Each row below holds a small network's activations on one input, seen along a few directions.
Each table varies a few parts of the input and shows all the possible inputs, shuffled.
Descriptions start from the smaller parts, as in this example, which fits no table here: one of 6 places along a line, together with either a single point or one of 11 places along a line or (one of 3 separate values, together with one of 5 places around a ring).
Shared parts are said once, and a part with two or three values counts as separate values.

Other details of the inputs vary at random and push rows far along two fixed directions, the same in every table; ignore that.

Table:
r1: [ -2  15   1   8 -10   8  11  15  -8  -4  -2]
r2: [ 13   3 -16   5  25   6 -29  -3   9 -20 -16]
r3: [-20  18  10 -12 -18   1   1  42  -4 -18  13]
r4: [  2  -3  -8   3 -14 -11  15 -28  -6  12 -11]
r5: [ 13  -8 -20 -18  18   1 -28 -16   7 -14   1]
r6: [-15 -14  -2 -18  -4  -3  15  18 -13  13   0]
r7: [ -2   5   7   8 -20   2   6 -24   0   9 -27]
r8: [ 5  2 12  9 -7  4 11 13  5  9 22]
r9: [ 11 -10   3  -7  27   3 -29 -15  18 -13   5]
r10: [-16   5  -2  -8 -18 -12   4   2 -11   1  10]
r11: [ 13  -3 -10   9 -12   1  20 -25 -12  15  -6]
r12: [ -3  -7  19  11 -11  -6   8 -31   4  14  -7]
r13: [  6 -10  13  22  -6  -5  16 -24   3  12  -7]
r14: [ 13  -6 -27  -3  26  -4 -26 -11   2 -15   0]
r15: [  0 -25  20   2   3   3  19 -15   2  27 -17]
r16: [  1  -5  15  14  -5  -9  14 -27   6  13  -7]
r17: [-28   4  11 -17  -4   4   9  57 -11  -3   3]
r18: [-16  12  15   4   0  -3  11  37  -7  -8  36]
r19: [ -6  17 -12 -10  26   0 -33  23   8 -30   2]
r20: [  5  13   1   7 -18  12  10  20   0   4   1]
r21: [ 26  -3 -29  -8  22   9 -26  -7   7  -5   8]
Each input here is: one of 3 separate values, together with either a single point or one of 6 places along a line.
- Changing only the choice among 3 separate values turns r16 into r4. The same change can be made to r13. Which row results? => r14
- Which other rows does r2 become when the place on the line of 6 takes its other values? List them by row number. => r1, r3, r7, r19, r20
- Which other rows does r8 become when the choice among 3 separate values takes its other values? List them by row number. => r20, r21

Table:
r22: [-8 -5  6  0 -7 -6 11  6 -5  7  5]
r23: [ -7  -2  14  -1 -11  -1   9   6   0   2   2]
r24: [ -8   2  12  -2 -10   0   7   5   2   7   4]
r25: [ -1  12 -18 -23  39   6 -52  30  10 -34  16]
r26: [-11   8   3   1 -12  -5   9   4  -5  -1  -3]
r27: [ -6   4   5  -2 -16   1   8   7  -3  -1  -3]
r28: [-1 -1 11  3 -7  1 13 10 -1  3  4]
r29: [ 15  -4  -8   4   8   9  -8 -12   3  -2 -14]
r30: [-11  -1  11   2  -9  -5   8   5   0   3   2]
r31: [ 11 -10  -4  -4  12   4  -8 -17   7   8  -5]
r32: [ 14  -5 -10   2   4  -1  -8 -23   4   1   1]
r33: [-6 -1  9  8 -5 -3 12  8 -2  5  4]
r34: [  3  -6   1   2  14  -1 -10 -21   7  -1 -10]
r35: [ -2   8   1   3 -12   4  10  10  -3   6   1]
r36: [ 11   0  -4   4   2   0 -11 -24   9  -3  -2]
r37: [ -8   6   3   1 -14  -4   8   6  -3   0  -3]
r38: [ 11  -6 -12  -1   7   0  -7 -17   0   2 -14]
r39: [-9 -2  6 -1 -4 -8 13  3 -7  6  6]
r40: [ 13  -6  -1   4  14   8  -9 -14   8   6  -7]
r41: [ 17   0  -6   9   7   2  -8 -20   7  -2   0]
r42: [ 12  -9 -12  -4   5   6  -7 -15   2   0 -12]
r43: [-7  1  9  8 -3 -4 13  6 -5  4  5]
r44: [ 11   0 -10   6  13   2  -6 -16   2  -2 -14]
r45: [ -5   3  -3  -5 -14   1   9   7  -7   8   3]
r46: [-21  15 -11 -20  17  -7 -20  51  -9 -29  31]
r47: [ -3   5   1   7 -11  -1  12   8  -6   2  -2]
r48: [-5 -7  7 -4 -9 -1 12  7 -3  5  6]
- Changing only one part turns r44 into r26. The same change can be made to r41. Which row results? => r36
- Describe the family of inputs behind these rows. => one of 3 separate values, together with either a single point or (one of 2 separate values, together with one of 4 places along a line)
- List by row number the other rows that have the choice among 3 separate values in common with r46. => r22, r31, r32, r38, r39, r42, r45, r48
- Which other rows does r30 become when the choice among 3 separate values takes its other values? List them by row number. => r22, r33

Table:
r49: [-10  10   8   6 -34 -12  28   3 -13   4   6]
r50: [-11  -4  27  11 -25  -4  28   4   1  13  18]
r51: [-11   9   5   2 -35 -12  27   1 -14   8  10]
r52: [ -9   3   5   2 -33  -6  29  16 -11  10  -2]
r53: [-24   8  -3 -20 -10  -4   0  39 -14 -12  17]
r54: [-20   0  22   9 -19 -18  29   1  -9  13  12]
r55: [-19   7  23  -7  -3 -10  -1  31   3 -13  37]
r56: [ 10   9 -13  -5  33  11 -30   7  10 -19  -5]
r57: [ 13  -4   0  10 -16   5  13 -25  -4  23 -12]
r58: [ 11  -3 -24 -17  26   2 -31   5   8 -15   0]
r59: [  7 -17  19   7 -10   1  15 -21  10  22 -12]
r60: [-16  13  -7  -8 -10  -6   3  36  -9 -13  32]
r61: [ 16 -19  -1  10  26   1  -9 -31   5  12 -12]
r62: [ 21 -18   8   3  22  10  -7 -33  17   9 -13]
r63: [ 13 -18  -3  12  24  -2  -8 -38  11   8 -10]
r64: [-10   9   9   0 -28   1  30  10 -11  18   4]
r65: [ -6  11 -15 -19  25   2 -23  44  -1 -30  22]
r66: [ 18  -2 -10   9   9   0 -13 -37   8  -6 -20]
r67: [ 21  -6 -11   6  15  11  -6 -30   7   1 -27]
r68: [ 26 -10 -15   7  11   7 -10 -29   2   2 -18]
r69: [  8  -2  -2  11 -18   2  14 -28   0  19  -8]
r70: [-18  -1  -2 -17  35  -9 -26  45   5 -20  26]
r71: [ 19  -2  -9   7  11   8 -14 -25  12   4 -31]
r72: [ 23 -19   8   8  19   9 -12 -31  14   9  -7]
r73: [-20  20   2 -11 -11 -10  -3  31  -6 -12  30]
r74: [ 13   2   5  19 -15   7  14 -22  -3  16 -21]
r75: [-17  16  -6 -18  21   3 -33  43   1 -31  11]
r76: [ 20  -9 -14  -2   9   6 -14 -30  11  12 -23]
r77: [  4  -9  -1   2 -19   1  15 -24  -7  12 -27]
r78: [ -7   6  10  13 -30   0  29  13 -14   9   1]
r79: [ 12   0 -22  -4  26   3 -30   1   8 -23   7]
r80: [-12  11  -5  -9  -8  -3   2  40 -14  -9  28]
r81: [-26  -8  22   1 -18 -10  29   8 -13  16   0]
r82: [-20   5  10  -6 -33  -2  23  10 -13  15  -2]
r83: [  2  -9  -6  -9  47   1 -25   5   8 -11   6]
r84: [  1 -19  22   3 -11   3  13 -27   5  19 -17]
r85: [-13  18  15  12 -33  -8  24   4  -8   5   1]
r86: [-11   5   8   6 -31  -3  29  15  -8  10  -7]
r87: [-11  14 -13  -8  21   1 -27  41   3 -35  28]
r88: [ 22  -8 -18  -3  14   8  -6 -31   3   5 -19]
r89: [  1  -1 -15 -13  27   7 -34   6   6 -24  -9]
r90: [  8  10 -15   1  28   7 -34   4  12 -22   3]
- Describe the family of inputs behind these rows. => one of 6 places along a line, together with either one of 2 separate values or one of 5 places along a line
- Changing only the place on the line of 6 turns r50 into r84. The same change can be made to r63. Which row results? => r81
- Changing only the place on the line of 6 turns r56 into r85. The same change can be made to r88. Which row results? => r51
- List by row number the other rows that have the place on the line of 6 in common with r80. => r57, r61, r68, r72, r74, r78
- Which other rows does r87 become when the place on the line of 6 takes its other values? List them by row number. => r66, r67, r78, r86, r89

Table:
r91: [  4   7  -6  -1   4   7  -4  -2  -2  -3 -11]
r92: [ 6  5 -5  1 -3  2 -8 -7  2 -9 -3]
r93: [ 1 -4  4  3 11  0 -2 -2  8 -1 -5]
r94: [-14   0  25  10 -41  -9  47   9 -11  18   6]
r95: [ 5 -5 -1  5 10 -3 -3 -7 -1  1  5]
r96: [-18   3  28  16 -37  -6  45  11 -16  21   1]
r97: [ 6 -7  4 -3  6  1 -4 -5  5  0  1]
r98: [  5   1   5  20 -41  -6  32 -34  -5  24 -18]
r99: [-15  18  -5  -9  -6  -3   3  33 -12 -11  22]
r100: [ 5  7 -9  2 -1 -2 -8 -9  1 -4  0]
r101: [ 5 -7  5 -4  5  4 -6 -5  5  2  2]
r102: [  7   0 -13  -4   0   7  -2  -2  -2  -4  -7]
r103: [  3   8  -4   1   4   4  -6  -4   1  -4 -10]
r104: [ 1 -4  5  1 10  3 -5 -3  8  3 -4]
r105: [ 5 -7  2  1  7  0 -1 -5  7 -4  1]
r106: [  4   3 -11  -1   3   8  -3   1  -1  -2 -13]
r107: [ 4 -4  0 -1  8 -3 -4 -7  4  4  5]
r108: [  2   7  -4   5  -2   1 -10  -4   6  -7  -9]
r109: [ -8 -12  15   8 -29  -6  34 -31  -9  28 -30]
r110: [ 6  4 -6  3 -5  0 -9 -7  5 -9 -4]
r111: [ 5 -5  1 -2  7  0 -7 -8  4  7  5]
r112: [ 3 -4  7 -1  9  4 -7 -4  6  5 -5]
r113: [ 3 -3  5  2 11 -1 -3 -2  7 -1 -5]
r114: [  6   2 -17  -3   2   3  -3  -4  -3   0  -4]
r115: [ 10  -3 -15  -5  -2   5  -4   2  -2  -2 -10]
r116: [-18  20   4  -3  -9  -3  -2  36  -5 -15  15]
r117: [ 1 -4  6  0  9  6 -7 -4  7  5 -4]
r118: [ 4 -8  2  5  8  3 -3 -6  1 -3  2]
r119: [  5   8 -10   0   2   0  -5  -9  -1  -3   0]
r120: [ 6  5 -6 -1  0  4 -5 -7  0 -7 -4]
r121: [ 7  4 -8 -4  1  7 -3 -5 -3 -6 -5]
r122: [-17   5  11 -10  -4   0   0  35  -2  -7  27]
r123: [-17   5  10  -9  -2  -3   2  35  -2 -10  26]
r124: [ -6  -8  -6 -10   6  -8  -6 -10  -3   1  -3]
r125: [  9  -1 -19  -3   0   1  -4   0  -4   2  -6]
r126: [ 3 -5  0 -2  7  1 -6 -7  5  6  6]
r127: [  7   0 -13  -2   1   5  -5   5  -1   1 -16]
r128: [-17   7   4  -5   0  -9   5  33  -2  -9  28]
r129: [ 2 -3  6  0 10  2 -5 -2  6  3 -4]
r130: [ 3 -5 -2  6 10 -1 -3 -7  0  1  6]
r131: [-20   7  11   0   3  -2   2  37  -5 -10  21]
r132: [ -5 -10  -2 -11   4  -4  -6  -8  -2  -3  -6]
r133: [ 3 -5 -1  0  8 -1 -4 -7  5  4  5]
r134: [ 6 -7  3  4  8  1 -3 -5  0 -4  2]
r135: [ 4 -4  0  2  6 -6  1 -7  4  2  3]
- Changing only one part turns r116 into r100. The same change can be made to r106. Which row results? => r114
- Describe the family of inputs behind these rows. => one of 3 separate values, together with either a single point or one of 6 places along a line or (one of 2 separate values, together with one of 4 places along a line)
- Which other rows does r105 become when the choice among 3 separate values takes its other values? List them by row number. => r93, r128
